These are the activations of a small neural network, seen along a few directions. Each row is one input.
In each table, some parts of the input vary, and every possible input appears once, in random order.
A made-up example of a description, with smaller parts first: one of 2 separate values, together with either a single point or one of 9 places around a ring or (one of 4 places along a line, together with one of 8 places around a ring).
Shared parts are said once, and a part with two or three values counts as separate values.

Other details of the inputs shift rows strongly along two fixed directions, in all tables alike. That doesn't count.

A family of inputs:
x1: [ 12 -45  40 -32 -22  73  -7 -54  18  23 -32  24]
x2: [ -3  47 -43  28   3 -56 -14  48 -14 -51  36 -13]
x3: [  4 -39  -8  -8 -44  27   1   8 -22  36 -19 -21]
x4: [-38  -4  24  58   1  22  32  30 -31  -9 -24 -47]
x5: [ 24 -33  32 -23 -17  70  21 -36  19  31 -49  21]
x6: [ 23  17  31 -27  18 -19  -3 -48  37  -2  12  43]
x7: [  4  15   2  -4 -33  42  17 -36  10 -18  -9  26]
x8: [-12 -16 -15  27 -10  21  -9  57 -25  33 -49 -95]
x9: [-36  27 -16  27   6 -12   4  29   7  -5  -4  -7]
x10: [-25 -16 -13  45 -30   8 -16  17 -27 -14 -47 -53]
x11: [ 38  29 -26 -31  22 -27   2   8  27 -19  72  35]
x12: [-22   7  11  -3  12  -1  20 -22  21  -5 -14  51]
x13: [ 23  46 -29 -15   8 -36   2 -18  11 -54  43  65]
x14: [ -7 -26   7 -17  -9  27  -9 -27  -1  29  -3  -9]
x15: [ 10 -44   5  -3 -31  61  10 -23  -2  45 -23  -5]
x16: [  0   2 -48  17   5 -30 -18  55 -18  12  34 -52]
x17: [  3  71   1   0  43 -36  39   1   7 -56  77  48]
x18: [-21 -37  69  12 -11  83  53 -71   2   4 -50  34]
x19: [ -6  44 -13 -11  29 -40  16  -2  23 -28  35  72]
x20: [ 10   3  17 -39  11  11  -3 -28  18   7 -10  10]
x21: [  0 -39  -7   0 -47  31   2  13 -20  39 -21 -35]
x22: [ 11 -29  42 -31 -14  59  -1 -46  11  25 -45  17]
x23: [ 25 -23  18 -36  -3  36   1 -28  17   5   0  40]
x24: [-20  14   9   4   4   9  28 -10  25  -4  -8  46]
x25: [ 22  -2  15 -30   8  13  -2  -8   8   4 -11  23]
x26: [-10 -57  -5  26 -29  52 -10  14 -35  52 -49 -54]
x27: [ 13   4  30   1   8  -8 -21 -20  12   7 -14   7]
x28: [  1 -19   5  44  -6  -3 -21  43 -23  27 -54 -64]
x29: [  8   2 -34  17  15 -36 -21  67 -11  -4  25 -47]
x30: [-26  27  -3  -4  25 -34   3 -13  18 -20   7  37]
x31: [  1   8 -55  27  26 -68 -32  93 -31 -10  27 -67]
x32: [-25 -28  51  12   2  52  36 -67  -5  -4 -40  17]
x33: [ 28  26  -6  11  15 -26  -9  16  13   0  16  -3]
x34: [ 23   5 -11 -12  15 -10  -5  23  -4   3  -4  -5]
x35: [  5 -18  14 -45 -30  21   2 -39   8  23  13  20]
x36: [-44 -30  31   2 -10  50  26 -58  24  21 -68  18]
x37: [ 10  61   0  -8  51 -56  38 -10  15 -62  85  78]
x38: [-28   8  16  16  32 -22  31 -27   0 -32   9   1]
x39: [ -6 -17 -20  -1 -24 -18 -21  43 -27  16  10 -39]
x40: [ -6  12 -32  10  12 -51 -42  43 -25   1  40 -35]
x41: [ -3 -20  16  42  -6  -4 -29  37 -21  27 -55 -63]
x42: [  0 -17 -16   5   1  -7 -23  26 -22  15  13 -20]
x43: [  4  14 -15  51  14 -55 -27  76 -15   6  -4 -65]
x44: [ 29   0 -14 -47 -20  11  18 -24  15  11  39  39]
x45: [ 20  54 -21 -27  19 -54   0 -40  24 -71  63  70]
x46: [ -9 -12  -5  -8 -27 -12 -30  22 -24  17  14 -31]
x47: [ 14  30  -5 -32   4 -19  13 -72  36 -52  35  69]
x48: [-21  -3 -24  14  15 -39 -42  59 -19   2   5 -79]
Each input here is: one of 6 places along a line, together with either one of 3 separate values or one of 5 places along a line.
The inputs of x25 and x34 match in every part but the place on the line of 6. If x39 is changed in the same way as x25 into x34, which row does it become? -> x3
A walk changes only the place on the line of 6. It starts at x11 and steps to x29. List the rest of the walk in order. -> x31, x23, x1, x48
Which other rows does x35 become when the place on the line of 5 takes its other values? List them by row number. -> x6, x14, x20, x48
Which other rows does x28 become when the place on the line of 6 takes its other values? List them by row number. -> x6, x27, x33, x41, x43

A family of inputs:
x49: [ 22  12  -6 -32   4 -20  -1 -21  16 -13  34  46]
x50: [  2  11 -22   8  11 -33 -10  35 -14  -5  23 -26]
x51: [  2  -1  -4   3   7  -8  -6  18  -5   8   0 -20]
x52: [-27  -1   2  14  -3   2   2  -3  -5  -6 -12 -15]
x53: [-29  15 -22  39  14 -39  -8  56 -26 -13   8 -43]
x54: [  0  10 -25   3   0 -20  -7  34 -11  -8  21 -20]
x55: [ 28  16   6 -33  18 -15   2 -23  22 -10  42  50]
x56: [ -6 -16  -1   9  -8  -1 -22  21 -10  17 -26 -35]
x57: [ 18  17 -11 -20   9 -17  -5  -8  14 -10  29  31]
x58: [-19  15 -16  33  21 -36  -6  47 -18 -12   2 -33]
x59: [ -4   8 -25  10  12 -45 -31  43 -14  -7  12 -34]
x60: [ 22  11   5 -36   5   6  16 -32  16  -7  34  51]
x61: [ 17   0   5 -17   0  -2   2 -14   8   4  19  22]
x62: [ 25  18 -10 -27   6 -10  11 -11  17 -16  42  42]
x63: [-20 -41  35  31 -30  67   9 -16 -13  30 -85 -41]
x64: [ 19  22 -10 -18   7 -23  -6  -3  16  -6  28  30]
x65: [ -3 -27  19  10 -14  27  -8   6  -7  31 -33 -31]
x66: [ 20  -7   9 -26  -4  29  12 -31  19   2   4  37]
x67: [ -8 -21  31   6 -11  49  24 -28   6  18 -43  15]
x68: [  4  18   6  -6   4  -3  11 -22   7 -24  19  33]
x69: [ 20   7   1 -23   6   4   7 -12  18  -3  17  31]
x70: [ -1  10 -16   5   7 -34 -15  33 -14  -2  26 -23]
x71: [ -3  -3 -19  13 -10 -11 -13  23 -12   7  -1 -28]
x72: [ -5 -26  41 -18 -22  67  32 -79  25  10 -36  48]
x73: [  1  14   4  -1  11  -8  18 -10   9 -15  20  35]
x74: [  1  -2  -8   5   9  -8  -8  20  -9   5   2 -24]
x75: [-22 -21  24  12 -12  38  10 -20   1  17 -55 -18]
x76: [ -8 -29   6  -3 -26  29  -8 -10 -11  20 -32 -18]
x77: [-18   2  -7  37  -3 -13  -5  27 -20  -9 -13 -42]
x78: [ 14   7  -6 -24  -9   4   3 -22  11  -3  21  36]
x79: [-30 -32  23  21 -15  48   6 -20  -6  18 -64 -33]
x80: [ -9  13  -6  24  12 -22  -7  21 -11 -18  -3 -24]
The inputs of x59 and x49 match in every part but one. If x55 is changed in the same way as x59 into x49, which row does it become? -> x61
What is each input in this table made of? -> one of 4 places along a line, together with either one of 3 separate values or one of 5 places around a ring
A walk changes only the place on the ring of 5. It starts at x51 and steps to x65. List the rest of the walk in order. -> x56, x64, x69
